[-119.9   66.9  151.4  -27.4  -17.9  -64.0  -96.1] >> 151.4, 66.9

[-1.0 -0.5  0.9  0.8] >> 0.9, 0.8

[-0.4 -1.7 -1.3 -1.2  1.5 -0.2] >> 1.5, -0.2

[[ 0.04  0.10 -0.02 -0.02  0.13 -0.14]
 [ 0.02  0.08 -0.02 -0.04  0.09 -0.11]] >> 0.13, 0.10

[  27.499  -37.133   27.906   51.829 -124.409  185.930   75.682] >> 185.930, 75.682

[[ -6.4  17.4 -12.3   5.4  -0.4 -10.7]
 [ -0.4  16.0  -4.4  10.1  -0.4 -18.2]] >> 17.4, 16.0

[ 136.255 -100.348 -105.809  -93.563] >> 136.255, -93.563

[-0.18  0.04  0.03  0.03  0.16] >> 0.16, 0.04

[ 0.096 -0.014 -0.012 -0.018 -0.110] >> 0.096, -0.012

[[ -42.44   58.64   12.21 -134.15 -102.47   82.53   11.39]
 [-215.86  -42.50 -188.73  142.58  -87.59   43.42  -48.10]] >> 142.58, 82.53
---
[[-15.522 -13.921 -12.299   2.182  14.601  -4.343 -15.590]
 [-16.763 -20.842 -19.624   4.247  -7.109  -4.330  -8.682]] >> -20.842

[[-125.941  -35.994 -110.653   34.621 -165.047  -71.148  -12.017]
 [-174.933  -48.482 -175.050   48.463 -131.358 -172.696 -115.496]
 [  73.860  184.513   48.426  103.853  -39.437   53.147  125.009]] >> -48.482

[[-198.9   64.2  154.5 -144.6  -83.9   51.6  206.0]
 [-211.0 -125.9  -64.4  -58.8 -210.0  151.9  -60.7]] >> -125.9

[[-0.07 -0.14  0.15 -0.02]
 [-0.13  0.07  0.10  0.02]
 [ 0.08 -0.18 -0.16  0.00]] >> 0.07

[[-0.004 -0.221 -0.535  1.908 -0.922 -0.408]
 [-1.607  0.252 -0.505  1.381  0.967  0.866]] >> 0.252

[[ -85.08 -130.40   63.68  -21.83   14.88]
 [ 112.96   69.02 -101.85  -81.09   29.69]] >> 69.02

[[-0.824 -0.988 -0.573 -1.098  1.594]
 [ 2.302  1.451 -1.092 -1.161  0.199]
 [-1.274 -1.038  0.088  1.500  0.315]] >> 1.451

[[-0.08 -0.06  0.12  0.05 -0.15  0.09]
 [-0.17 -0.20 -0.04  0.18 -0.09 -0.08]] >> -0.20

[[ 0.022  0.015  0.008 -0.011  0.007  0.022]
 [ 0.219  0.090 -0.123  0.024  0.004 -0.042]
 [ 0.062  0.083 -0.025  0.039  0.034 -0.021]] >> 0.090

[[-0.07 -0.03 -0.09 -0.07 -0.07]
 [ 0.10 -0.01 -0.19 -0.12  0.03]
 [-0.15  0.23  0.12  0.19  0.03]] >> -0.01
---
[[ 328  298  301  221]
 [   9  709  110 -513]
 [  -3  -47 -351 -403]] value 221, -3

[2 8 6 2] value 2, 2

[6 6 2 7 4] value 4, 6

[[3 2 7 0 1 1 3]
 [3 3 2 2 4 5 5]
 [3 3 0 6 8 9 5]] value 3, 3

[9325 8063 1678 5991 6789 2846 2032] value 2032, 9325

[[96  1 67 99]
 [52 40 34 36]
 [52 73 52  5]] value 99, 52

[[503 759 402  86 763 757]
 [698 644 273   5 143 815]] value 757, 698

[[550 221 285 503 405]
 [249 306 785 443 395]
 [438 589 426 407 470]] value 405, 438

[[  3 -32   8   2  12  -2  34]
 [-27  25  31  18  10  40 -37]
 [  6 -23  25  -6  48  29  24]] value 34, 6
---
[[-0.66, -14.98, -11.65, 3.90, -21.17, -0.61, -0.48], [19.08, -7.26, 0.86, 4.37, 7.26, -5.86, -1.94], [-21.25, 10.02, 0.86, -14.83, 1.75, -3.34, -11.60]] => -14.98
[-9.4, -5.3, -3.8, -3.3, -15.4, 13.1, -6.5] => -5.3
[9.5, -9.5, 17.4, -12.2, 9.0] => -9.5
[[5.41, -159.40, 86.83, 117.90], [-95.11, -141.88, -198.77, -40.63]] => -159.40
[-1.098, -1.393, 0.566, 0.545, -1.146, -1.987, 1.194] => -1.393
[-0.084, 0.014, 0.109, -0.099, -0.030] => 0.014
[-0.186, 0.164, -0.013, -0.009, 0.053] => 0.164
[5.5, -18.3, 15.3, 15.1, 2.0, -10.6, 16.0] => -18.3
[-1.595, 1.245, -0.392, 0.141, -0.311] => 1.245
---
[[-15 -32 -64 -71 -53  -8]
 [-34  24   7  61  44 -11]
 [  6 -13   0  -4   0 -63]] --> 61, -71

[  2   7 -64   0  67] --> 67, -64

[[ 41  12 -32  78  -9  -8 -37]
 [  9  -3 -18 -27  18 -21   5]] --> 78, -37

[-66  13  57  38] --> 57, -66

[-74  37 -41  80  11 -72] --> 80, -74

[[-42   6 -30  29   4]
 [-81  10  14  23  -6]
 [-57  10 -32  34  -4]] --> 34, -81

[ -2 -61  40  45  15  85] --> 85, -61
---
-31	8	79	2	19	12	18 ⇒ 79
-2	52	0	64 ⇒ 0
-44	3	-69	-63	-56	34 ⇒ -69
-54	63	68	-20	-21	-1 ⇒ 68
-40	29	73	51	26 ⇒ 73
-72	37	31	-79	2	-4	77 ⇒ 31
---
[[673 881 719 435  18 423 865]
 [651 446 521 497 372 577 352]
 [627 509 668 586 573 487 367]] value 651

[[3 6 2 6 2]
 [5 3 6 5 9]] value 3

[[3 2 5 4 7 1]
 [1 4 4 4 4 4]
 [6 3 1 2 2 1]] value 1

[[5203 4548 5550 6441 7549 6411 4850]
 [6004 4724 6468 7689 6837 7124 4644]
 [7678 6588 7754 6305 2376 7336 7044]] value 6004

[[4 0 6 3 4 3 5]
 [4 1 5 3 3 4 5]
 [5 2 4 3 2 7 6]] value 4

[[30 60 44 56 75 77]
 [37 83 41 48 10 67]] value 30

[[59 79 84 98 54]
 [51 68 57 89 63]
 [70 41 75 22 50]] value 51

[[177 606 107 218 934]
 [112 345  43 206 470]] value 177

[[-19  25  -6   6 -28  -7   8]
 [ -1 -23  18   3  24  13 -18]
 [ 24  20  -8 -19  -1  -9  21]] value -1
---
((8111, 8266, 4246, 8525, 6883, 8969), (3023, 3634, 3002, 5302, 9168, 2669), (6192, 3356, 6307, 7060, 8183, 9938)) => 7060
((53, 47, 12, 31, 37), (37, 50, 26, 72, 13), (75, 13, 17, 58, 27)) => 17
((6676, 8156, 8566, 7715, 6165, 5894, 2445), (3249, 3879, 7583, 5953, 1767, 7602, 7221), (4160, 5537, 8906, 5185, 7303, 6567, 5296)) => 7303
((25, 31, 42, 33), (2, 11, 32, 49), (186, 183, 180, 214)) => 183
((95, 37, 217, 100), (62, 27, 111, 41), (101, 58, 93, 14)) => 58
((77, 56, 63, 71, 69, 57, 21), (53, 24, 46, 72, 64, 76, 69), (46, 22, 49, 40, 41, 36, 49)) => 41
((9, -19, -14, 29), (30, 23, -29, 33), (4, -16, 33, -9)) => -16
---
[[-13, 36, 2, -38, 11, 40, -2],
 [-5, -23, -8, -20, 14, 16, -26],
 [2, -2, 2, -38, -73, 46, -2]] ⇒ -23

[[40, 15, 11, 76, 0],
 [-75, -86, 23, 16, 30]] ⇒ 15

[[-19, -40, 6, -56],
 [-19, -49, 6, -56],
 [-20, -72, 6, -56]] ⇒ -49

[[-6, 13, 5, 5, -5],
 [66, -58, 38, 55, -60]] ⇒ 13

[[19, 64, 24, 16],
 [9, -67, -22, -18]] ⇒ 64

[[19, -41, 5, 39, -10, 38],
 [54, -34, -26, 20, 34, 8],
 [-47, 1, -4, 65, 29, 21]] ⇒ -34

[[-83, -4, 9, 47, 9, 82],
 [-6, 2, -23, -43, -4, -44],
 [50, -3, -40, 2, -31, -51]] ⇒ 2
